A small network was shown many inputs. Here are its activations along a few directions, one row for each input.
In each table, some parts of the input vary, and every possible input appears once, in random order.
A made-up example of a description, with smaller parts first: one of 3 separate values, together with either a single point or one of 11 places around a ring or (one of 6 places along a line, together with one of 8 places around a ring).
Shared parts are said once, and a part with two or three values counts as separate values.
In the rows, 128 means zero.

Other details of the inputs shift rows strongly along two fixed directions, in all tables alike. That doesn't count.

Table:
r1: [126 167 173 141 147 222  59  76 183 141 141 139]
r2: [170 148  95 158  38 147 138 146 175 166  98 165]
r3: [127 176 108 103 199  54 170 173 122 118 151  65]
r4: [148 177  85  71 196  60 157 169  98 147 156  70]
r5: [112 183 124  97 232 118  79 175 128 152 182  63]
r6: [105 155 136 155 159 174  91  95 130 101 136 183]
r7: [ 85  25 133 151  85 104 112 152  79 121 103 168]
r8: [110  24 115 147  92  98 105 156  74 110 102 161]
r9: [122 131 137 113 116 148 157 101 127 127 129 147]
r10: [135 143 147 128 114 161 159  98 145 112 115 133]
r11: [181 150 154 106  84 176 116  85 197 157 130 122]
r12: [139 175  94  57 167  55 128 174 134 134 150  49]
r13: [166 153 179 137  96 174 125  93 209 138 108 109]
r14: [101 208  40 124 216  68 123 177  88 102 190 116]
r15: [117 149 146 155 140 177  56  97 159 122 126 158]
r16: [134 115 163 149 107 145 126 109 171 143 112 115]
r17: [158 116 133 132  95 150 118  96 162 134 113 117]
r18: [ 86  31 127 145  89 108 110 144  80 116  94 164]
r19: [ 83  40 133 154  94 106 144 155  47  95 107 191]
r20: [194 209 105 145  55 182 182 107 194 166 115 177]
r21: [144 183  74  82 197  61 169 150 115 123 157  60]
r22: [117  30 121 153  96 103 103 158  72 130 106 154]
r23: [162 175 165 102  92 199 153  67 180 131 121 148]
r24: [133 167  95  81 172  58 136 170 135 127 143  36]
r25: [157 178 176 136 120 185 163  69 201 141 129 124]
r26: [180 164 166 135 103 192 153  64 194 135 127 129]
r27: [ 81  49 126 148 117 103 144 157  41 119 105 173]
r28: [166 155 173 125  84 169 120  93 197 138 113 103]
r29: [116  28 125 151  93 109 101 161  69 131  99 159]
r30: [ 85  46 131 170 117  95 151 150  59  98 108 162]
r31: [ 96  30 136 152  84 105 103 166  65 121  95 163]
r32: [125 163  94  70 175  51 132 179 115 159 161  46]
r33: [145 166 159 121 101 193 161  54 180 138 121 140]
r34: [ 63  54 146 174 169 153  90 159  47 105 138 190]
r35: [134 131 153 124 101 159 148 110 119 132 124 154]
r36: [128 170  98  65 176  59 130 172 124 164 154  45]
r37: [156 157 100 105 190  55 133 174 149 136 145  40]
r38: [130 167 126 162 120 186  68  98 172 132 139 163]
r39: [163 160 162 117  78 179 122  76 196 141 113 109]
r40: [154 158  95  95 177  48 129 173 138 132 150  36]
r41: [ 95  26 118 161 103 100 143 154  39 101 112 190]
r42: [150 169 165 108  98 188 159  65 179 149 136 148]
r43: [177 173 150 121 112 195 159  60 195 132 125 125]
r44: [160 180 164 118  93 201 158  59 187 128 117 136]
r45: [ 74  44 117 162 125  94 155 151  51  93 102 165]
r46: [130 114 146 129 103 152 129 101 161 137 106 116]
r47: [161 172 174 110  90 202 147  76 168 151 119 147]
r48: [127 118 146 129  93 147 124  93 159 139 110 123]
r49: [112 216  60 114 223  77 120 166 106 116 185 110]
r50: [102  42 137 143  80 106 108 155  89 114 101 162]
r51: [ 72  66 117 192 126 143  63 145  90 105 118 197]
r52: [113  44 134 183 125 110 146 146  81  98 102 170]
r53: [110 161 126 159 147 180 103  98 134 110 144 187]
r54: [124 160 108 166 113 178  73 106 163 124 151 168]
r55: [ 84  52 126 150 115 101 145 152  46 115 115 172]
r56: [131 187 106  89 189  52 167 167 119 118 155  57]
r57: [109  43 112 148 111 109 142 144  54  97 108 179]
r58: [148 125 160 114  85 158 109 117 151 151 110 127]
r59: [146 177  81  75 195  58 162 169  97 143 172  68]
r60: [126 158 102  94 176  49 139 172 131 137 149  35]
r61: [158 111 136 132 103 149 121 105 164 131 108 114]
r62: [ 93 191 102 100 249  98 104 155 100 115 181  94]
Each input here is: one of 2 separate values, together with either a single point or one of 6 places along a line or (one of 3 separate values, together with one of 8 places along a line).
Q: The inputs of r3 and r13 match in every part but the choice among 2 separate values. If r34 is changed in the same way as r3 into r13, which row does it become?
A: r5
Q: The inputs of r40 and r26 match in every part but the choice among 2 separate values. If r50 is changed in the same way as r40 into r26, which row does it become?
A: r19
Q: Change only the place on the line of 6 in r14. List by row number the other rows that result.
A: r6, r34, r49, r53, r62
Q: Change only the choice among 3 separate values in r42. List by row number the other rows that result.
A: r19, r41

Table:
r63: [177 205 131  90 151 124 126 115 206 164 148  58]
r64: [134 133 139 152  84 187 134  87 146 126 121 183]
r65: [161 174 134  66 152 103 147 130 165 160 149  48]
r66: [184 225 138  79 149 134 138 110 218 154 151  46]
r67: [142 125 167 130  84 191 161  76 145 136 114 168]
r68: [118 113 127 155 106 153 135 126 109 119 115 178]
r69: [130 116 157 148  87 170 159  89 131 125 107 171]
r70: [154 156 145  96 121 126 139 115 170 148 126  81]
r71: [ 98  85  90 123 144  51 110 195  77 119 132 100]
r72: [ 97  62 105 166 117 104 129 159  50 103 113 194]
r73: [118 134 107 134 149  93 156 150  97 107 136 129]
r74: [ 58 117  92 151 218  85  85 176  50  93 162 147]
r75: [125 131  97  89 165  58 136 169 114 126 138  57]
r76: [139  94 156 153  75 174 103 110 150 138 100 153]
r77: [ 94  60 108 177 119 106 138 154  62 104 111 183]
r78: [152 110 157 142  71 181 100  94 163 144 108 153]
r79: [103 111 170 160 130 202  44  91 159 127 127 163]
r80: [120 153  82  94 182  62 164 160  94 109 146  93]
Q: The inputs of r72 and r78 match in every part but one. If r73 is changed in the same way as r72 into r78, which row does it become?
A: r66
Q: Describe the family of inputs behind these rows.
A: one of 2 separate values, together with either a single point or one of 8 places along a line

Table:
r81: [108  51 129 168  90 114 121 139 102 105  91 156]
r82: [132 156  82  94 164  65 119 180 116 146 150  78]
r83: [143 138 145 112 131 127 141 114 155 129 124  92]
r84: [ 80 125  85 126 194  77  89 178  73 110 156 123]
r85: [155 141 144 139  71 179 153  79 166 130 110 159]
r86: [ 64  61 106 181 166  91  90 171  54  84 126 164]
r87: [142 195 115  63 188  97 128 142 145 153 167  55]
r88: [ 65  15 117 162 148  57 120 191  29  93 108 141]
r89: [153 217 106  73 202  74 138 161 165 151 168  30]
r90: [131 160  97  85 170  65 174 157 104 124 146  80]
r91: [108 122 136 171 121 181 119  97 113 104 127 201]
r92: [ 97  80 121 139 137  99 152 153  62 108 122 153]
r93: [153 150 160 137  89 192 148  84 161 143 120 164]
r94: [163 196 143  89 132 162 117 105 188 166 149  95]
r95: [157 123 166 139  51 206 112  66 185 143 102 162]
r96: [120  58 136 185  58 160 135 120  98 115  92 212]
r97: [155 116 183 130  62 212 119  61 178 142 105 157]
r98: [179 201 132 110 129 147 128 107 208 156 140  81]
Q: The inputs of r82 and r98 match in every part but one. If r84 is changed in the same way as r82 into r98, which row does it become?
A: r86
Q: Describe the family of inputs behind these rows.
A: one of 3 separate values, together with either a single point or one of 5 places around a ring
Q: Change only the choice among 3 separate values in r94. List by row number the other rows that result.
A: r89, r93
